A small network was trained on invented records. Each row is its activation on one of them, seen along a few directions.
Each row is followed by the record's values for the fields S, U, P, J, M.
A field that a record lacks is left out.
Other fields move the rows too, some of them a lot.
Random noise pushes rows far along 3 fixed directions. That doesn't count. These rows show it; they differ only by the noise:
[  48 -285  -27 -500   70   59   17  -18  189  -62   18  258 -267  -81
  -74  109  -33    9 -105]
[ -81  138   60  312  -77 -152  -36 -140 -133  202 -165 -166  118  176
 -176  -57  -87  104 -175]
[ 109 -106   -4 -271   45  -35  -20  -62  186    5  -77  119 -151  -32
   22   20  -68  -52  -77]
[  48  542   50  702 -123 -208  -64 -127 -143  267 -106 -476  397  267
   50 -309  -88  -84  -20]
[ 492 -172  -86 -814  188   42  -35   25  657 -210    0  316 -355 -269
  482  -31  -67 -406  150]

[-150  131  -35   43   30  377  180  393 -103   -9  835  -60  116  178
 -596  -43  341 -285  297]  (S s1; J j4; M m6)
[ 128  159  -56   76   -6   80   -3   62  -76 -104  125 -236  136 -121
  579 -223  -98   35   89]  (S s2; U u2; P p1; J j5; M m6)
[-469  166  109  641 -192 -172  -31  -89 -416  256 -127 -130  329  295
 -659  -15  -27  290 -280]  (S s2; U u1; P p1; J j3; M m3)
[  42   -9   56  -75  -36   54    9   83    2  -36  -18  -52   87 -289
  250   11  -46  -27   90]  (S s2; U u1; P p2; J j4; M m1)
[-660    9 -245  143  -78  383  221  254 -489 -186  769  -82  277  304
 -621 -202  217  327 -210]  (S s6; J j6; M m5)
[ -85 -493   62 -403 -100    0   -3   98  -26  -45 -364  316 -137 -468
  408  290 -287  331 -124]  (S s4; J j5; M m1)
[ 620  244   98   58  164 -424 -189 -300  473  234 -562   15 -258   22
  332   41  -99 -490  214]  (S s5; J j7; M m5)
[ 238 -475    8 -448  305 -179   38 -358   48   62 -347  247 -739  256
 -316  316   44  308 -258]  (S s2; U u2; P p1; J j1; M m2)
[-188 -433  -89 -461  142  218   81  -64  -73 -179  185  329 -341  276
 -513  142  214  289 -261]  (S s2; U u1; P p1; J j6; M m5)
[-247 -375   57 -203  -71  -46  -52  -11 -111  -62 -289  302 -146 -232
 -197  257 -123  338 -259]  (S s2; U u2; P p1; J j5; M m6)
[  17 -121   68   15  -76   42  -71  -52 -247  122 -229 -112  -17  -89
  511  153 -224  392   24]  (S s4; J j5; M m5)
[-482  280  -38  640 -250   49   18  148 -474  -49  151 -357  648    9
  139 -336  -36  364 -185]  (S s2; U u2; P p2; J j5; M m6)
[  53 -218  147 -242   -9   -1  -55   88   92  152  -81  190 -206 -127
 -317  330  -25 -129   42]  (S s1; J j3; M m3)
[ 472 -173  -35 -709  149   28  -32  113  603  -69   68  290 -397 -255
  137  130   -6 -536  251]  (S s1; J j3; M m3)
[   6   -3  149  263   -8    6  -26 -140 -320  210  -80 -170  -95  182
 -152  265  -17  138  105]  (S s5; J j2; M m2)
[-291  180   62  345 -152   48  -18  195 -297   50  120 -137  371 -215
   58 -100  -32  139  100]  (S s5; J j5; M m1)
[ 247  349   27  263   -7 -193 -123 -110  206   94 -191 -154  145   71
  264 -212 -139 -264   67]  (S s2; U u1; P p1; J j3; M m3)
[  32   56   50    1 -103 -132  -89    6  119  -32 -272   23  119 -322
  199  -10 -140  -48   73]  (S s2; U u1; P p1; J j5; M m2)
[ 301 -216  110 -263   76 -362 -191  -78  495  -37 -752  285 -212 -405
  657  119 -259  -46  -74]  (S s1; J j5; M m6)
[-307 -604  199 -373  -71  -31 -136  114  -23    8 -341  477 -200 -452
 -197  583 -153  156 -105]  (S s5; J j5; M m2)
[  73  100 -124  110  126   42  148 -177 -292   96  245 -305 -180  345
 -194 -111  148  261  -33]  (S s2; U u1; P p2; J j1; M m2)
[ 252   -2  127  324  163 -372  -86 -527 -235  317 -533 -254 -387  425
  -12  213 -104  325 -141]  (S s5; J j1; M m2)
[ 116  -62  221  258  -92 -208 -131 -175  -67  232 -530  -78  -47 -103
  116  332 -307  -44  -33]  (S s2; U u2; P p1; J j2; M m2)
[  24  188   80  255  -21 -280  -69  -50  264   61 -351   33  205  -96
   61  -96  -42 -225  -40]  (S s2; U u1; P p2; J j4; M m6)
[ 183  398  -62  185   30  -39    7   56  238  -85  217 -159  256  114
  139 -333  143 -444  198]  (S s2; U u1; P p2; J j4; M m3)
[-629 -349 -127 -213 -132  238   86  130 -330 -235  232  237   56 -166
 -242   96    7  574 -338]  (S s2; U u1; P p2; J j5; M m6)
[  17  -16  -24 -233  -88  164   44  202   92 -246  156   58  169 -377
  423  -81  -20   -9  122]  (S s2; U u1; P p1; J j5; M m1)
[ -37  -73  -63  -78    8   34  -35 -133   13  -16  -47  116  -94  148
   47  -47    0  107 -159]  (S s2; U u1; P p1; J j7; M m5)
[ 248  -31  165   87   22 -174 -117 -114  133  202 -378  -28 -160  -63
   83  260 -166 -245  126]  (S s2; U u2; P p1; J j2; M m2)
[   0  223 -106   85  -44  -50  -21  152  158 -146   92  -25  263 -144
  606 -278 -164 -113   95]  (S s3; J j5; M m1)
[  -2   63   17  -74  -95 -132  -48   85  293 -114 -178  165  136 -457
  183  -61 -119 -208  123]  (S s2; U u1; P p2; J j5; M m2)
[-313 -243 -122 -532 -102  605  245  484 -234 -357  892   63  134 -426
   10  -34  159  106  246]  (S s2; U u1; P p1; J j5; M m3)
[ 445    7   11 -363  138   41  -65   -5  470   28   92  235 -299   96
 -123  128  180 -538  272]  (S s1; J j7; M m5)
[-158  154   58  498  -71 -358  -91 -213  -79  165 -469 -167  160  157
  -71  -59 -119  139 -293]  (S s2; U u2; P p2; J j6; M m6)
[-323  -67   50  300   -6   13  115   -7 -296  236  163  -27  -77  337
 -858  209  178  234 -149]  (S s1; J j4; M m3)

Which values does each new row have?
[-155  328  -77  354 -157 -134  -76   -8   40 -153 -159 -137  427 -150
  512 -314 -167   83 -110]  (S s2; U u1; P p2; J j5; M m6)
[ -64   97   98  268  -72 -291 -121  -63  197  206 -346   86   65    1
 -227   77 -151 -170 -143]  (S s1; J j3; M m3)
[ -18 -156   57  -17   33   33   68 -113 -208  144   -3   19 -192  160
 -353  154  136  185  -86]  (S s2; U u1; P p1; J j7; M m5)
[ -40    1   13   65   36   23   59    4  -58   22  167  -35  -38  159
 -288    0   79  -71  -11]  (S s2; U u2; P p1; J j4; M m3)
[ 505  522 -155   75   66  248  -16   80  218 -113  463 -313  183  147
  633 -453  127 -507  422]  (S s2; U u1; P p1; J j7; M m5)
[  60  -38  -48 -181   10   81  -15  -23  133 -130  -15   64  -21 -108
  246    5  -17  -62   88]  (S s2; U u1; P p2; J j2; M m2)
[-381  -71   88  123 -182   32   21  134 -294  -30   22   55  222 -238
 -249   38  -11  234  -75]  (S s2; U u1; P p1; J j5; M m1)
[ 402  257 -307 -500  179  324  141  273  440 -352  709  -60    1 -124
  611 -428  186 -481  415]  (S s2; U u1; P p2; J j6; M m6)
[-181 -200   44   18   20  -67  -11  -39 -156   55  -52   64 -125   44
 -192  183   12  146 -141]  (S s5; J j6; M m6)
[ 155  184   95  258   49 -513 -141 -320  380   86 -681   34   14   74
   84 -103 -121 -200 -172]  (S s2; U u1; P p2; J j4; M m3)
[ 257 -172   86 -293  156 -203 -105 -154  319  107 -301  281 -411  -12
  -72  236 -103 -195   46]  (S s5; J j3; M m3)
[ -95  135  -49  174 -130  160   -6   87 -314  -73  154 -257  244  -59
  344 -116  -89  232   19]  (S s2; U u2; P p1; J j5; M m6)
[  10   82   28  161   16   88    8   91  -10   66  139  -75   30  149
 -207   82  110 -144  167]  (S s1; J j2; M m2)
[-342 -588   61 -347  -16  333  114   84 -412   26  282  189 -333  -17
 -512  480   41  360 -111]  (S s2; U u2; P p1; J j2; M m2)
[-194 -326  253  120 -155 -320 -185 -173 -111  156 -805  194  -25 -253
  -25  408 -336  318 -312]  (S s2; U u2; P p1; J j5; M m2)
[ 662  118    1 -228  193  -32  -56 -173  397   54 -127  -53 -268   76
  333  -61   92 -420  260]  (S s2; U u1; P p1; J j7; M m5)
[ 138 -447    3 -850  105  335  106  256  177 -273  304  342 -270 -443
  235  217   79  -52  216]  (S s2; U u1; P p1; J j4; M m1)
